Each row below holds a small network's activations on one input, seen along a few directions.
Each table varies a few parts of the input and shows all the possible inputs, shuffled.
A made-up example of a description, with smaller parts first: line(6) and (point or line(11) or (values(3) and ring(5))).
Shared parts are said once, and a part with two or three values counts as separate values.
(in the rows, 128 means zero)

Other details of the inputs shift rows strongly along two fixed directions, in all tables alike. That doesn't count.
To show where, the next rows are all for the same input, with only those details redrawn:
[ 61  29  78 163 101 119 159 176  75  77  84 116]
[132 128 158 125 100 120 144 137 126 184 138  84]
[106 206 150 143 170 137 114 122 182  50 179 244]
[ 86 149 122 153 153 133 127 141 149  42 149 217]
[148 182 182 117 119 124 131 120 158 182 167 117]
[148 154 177 117 103 120 139 127 139 204 153  82]

Rows:
row 1: [181 179 160 126 165 116 108 119 136 179 154 106]
row 2: [128 214 108  80 173 151  87  79 191  39 138 245]
row 3: [178 160 167 119 111 112 148 128 114 200 160  80]
row 4: [117 193 151 147 157 129 124 114 155  57 180 233]
row 5: [132 107 118 148 157 119 118 138 101 110 118 127]
row 6: [ 99  22  23 122 104 128 141 135 102  66  56 108]
row 7: [128  94  82 114 106 142 129 105 141 107  73 113]
row 8: [131 203 116  99 158 159  94  80 190  48 116 227]
row 9: [160 139 177 125 127 118 114 106 125 202 139  79]
row 10: [202 169 122  74 150 210  85 107 162 239 137  69]
row 11: [191 184 169 115 122 110 144 127 124 212 170  79]
row 12: [ 99  40  39  98 103 121 124 128 100  74  69 119]
row 13: [ 79  15  90 157 118 119 130 165  75 119  63  74]
row 14: [ 72  42  89 162  99 116 161 163  71  83  93 120]
row 15: [140 121 138 139 112 115 151 137 101 141 142 117]
row 16: [103  77 122 151 134 121 121 136 102 121  99 110]
row 17: [ 86 149 122 153 153 133 127 141 149  42 149 217]
row 18: [158 115 152 133 132 116 121 123 108 181 125  80]
- What is each input in this table made of? => point or ring(5) or (values(2) and line(6))
- What sort of input is row 10? => point
- List by row number the other inputs of the same sort as row 11. => row 1, row 3, row 4, row 5, row 9, row 13, row 14, row 15, row 16, row 17, row 18

Rows:
row 19: [103  99 116 146 124 128 138 143 112 104 115 134]
row 20: [ 99  82 108 139 115 127 139 151 101 119 111 113]
row 21: [165 144 167 112 107 116 135 123 130 213 146  66]
row 22: [159 162 169 120 121 122 129 115 140 182 149 102]
row 23: [106  72  98 144 118 116 143 152  90 108 105 111]
row 24: [140 165 115 120 158 146 108 108 159  97 138 173]
row 25: [136 173 141 129 155 126 116 120 146 103 158 175]
row 26: [174 151 148  90 106 144 124 111 140 217 126  63]
row 27: [112 140 127 138 143 131 125 134 141  96 143 168]
row 28: [131 162 141 137 149 126 122 121 142  99 147 170]
row 29: [163 145 165 116 112 116 133 119 120 200 137  75]
row 30: [101  72 104 151 112 121 145 151  95 109 100 112]
row 31: [ 96  74  87 119  91 117 147 132 111  94  87 118]
row 32: [136 155 121 117 157 147 101 108 155  99 136 173]
row 33: [124 159 136 136 147 129 121 127 150  99 153 173]
row 34: [114  63  90 125 118 126 126 139  99 131  79  83]
row 35: [118 158 143 135 143 135 122 124 146 105 146 168]
- What is each input in this table made of? => point or line(4) or (values(2) and line(6))
- Change only the values(2) part in row 35. List by row number the other rows that result. => row 20
- A walk changes only the line(6) part. It starts at row 35 and steps to row 19. List the rest of the walk in order. => row 30, row 22, row 28, row 29
